A small network was shown many inputs. Here are its activations along a few directions, one row for each input.
Each table varies a few parts of the input and shows all the possible inputs, shuffled.
A made-up example of a description, with smaller parts first: one of 3 separate values, together with either a single point or one of 9 places around a ring or (one of 4 places along a line, together with one of 5 places around a ring).
Shared parts are said once, and a part with two or three values counts as separate values.
In the rows, 128 means zero.

Other details of the inputs vary at random and push rows far along two fixed directions, the same in every table; ignore that.

Rows:
r1: [ 91 155 126 142 109 146 115 127 122 108 162]
r2: [175 106 111 109 186 145 136 101 119 106 129]
r3: [146 109 139  94  99 162 101 190  96 162  33]
r4: [ 83 138 116 148 110 146 111 128 135 106 156]
r5: [139 128 126 132 153 101 147 122 146 138 155]
r6: [102 159 131 125 112 130 112 126 134 116 136]
r7: [168 105 144 122 145 103 164 110 118 138 122]
r8: [ 92 140 117 131 114 130 107 133 131 120 124]
r9: [ 87 157 111 145 114 132 103 131 139 120 153]
r10: [159 113 148 129 141 117 158 108 139 133 143]
r11: [166  92 132 126 139 102 160 110 128 143 122]
r12: [163 107 134 114 153  95 157 123 134 151 122]
r13: [112 127 125 122 105 151  96 165 116 135  70]
r14: [130 116 130 139 155 108 145 110 149 139 149]
r15: [141 113 129 134 143 114 155 117 139 131 163]
r16: [189  94 164  93 125 138 133 157 109 171  34]
r17: [156 108 129 131 146 107 158 122 136 134 145]
r18: [110 136 119 127 114 126 113 132 127 133 120]
r19: [146  98 129 133 143 103 157 106 136 128 134]
r20: [ 89 170 123 141 119 133 107 131 129 115 153]
r21: [103 163  93 117 161 167  87 116 125  87 152]
r22: [145 126 135 140 145 109 154 109 131 125 155]
r23: [106 161 131 132 116 135 110 132 138 118 137]
r24: [116 129 120 123 107 133 124 140 119 118 129]
r25: [145 125 139 130 135 107 155 100 139 119 153]
r26: [ 87 166 127 138 119 139 108 130 128 120 157]
r27: [ 86 141 112 150 110 140 111 129 136 101 152]
r28: [128 134 139 117  89 161 105 159 109 122  78]
r29: [151 125 141 121 149 100 150 113 126 143 127]
r30: [ 97 144 119 137 116 137 107 133 134 131 142]
r31: [155 104 127 140 142 107 154 112 137 137 140]
r32: [133 106 132 112  81 171  97 174  94 145  49]
Description of these inputs: one of 2 separate values, together with either a single point or (one of 3 separate values, together with one of 5 places along a line).
Changing only the choice among 2 separate values turns r16 into r10. The same change can be made to r20. Which row results? -> r22
Change only the place on the line of 5 in r23. List by row number the other rows that result. -> r5, r9, r13, r20

Rows:
r33: [188  83 140 105 111 150 138 155  76 138  33]
r34: [141 104 107 146 183  86 160  94 145 132 164]
r35: [171 112 180 103  87 106 139 174 110 197  26]
r36: [145 113 141 153 160 125 164  84 146 112 198]
r37: [127 102 137 164 135  54 176 108 170 167 172]
r38: [228  91 171 116 212  89 187  90 147 177 126]
r39: [ 82 193 119 131 127 144  99 137 146 100 177]
r40: [150 105 133 116 119 135 136 111 115 104  99]
r41: [ 29 177  77 153 106 148  71 110 150  73 179]
r42: [121 132 113 139 143 116 157  88 136  98 215]
r43: [ 69 193 116 118  89 175  63 167  93 105  92]
r44: [ 35 175  73 146 110 151  78 131 139  93 200]
r45: [114 112 159 128  38 141 124 177  99 146  65]
r46: [133 113 109 145 178  98 154 108 169 126 190]
r47: [176 128 137 110 188  87 169  90 141 150 166]
r48: [ 89 131 112 134 106 183  73 165 119 131  95]
r49: [182 112 153  81 131 136 113 144 100 149  17]
r50: [125 128 126 116  81 180 103 172 103 105  91]
What is each input in this table made of? -> one of 3 separate values, together with either a single point or one of 5 places along a line
Changing only the choice among 3 separate values turns r33 into r34. The same change can be made to r50. Which row results? -> r46
Change only the choice among 3 separate values in r47. List by row number the other rows that result. -> r42, r44
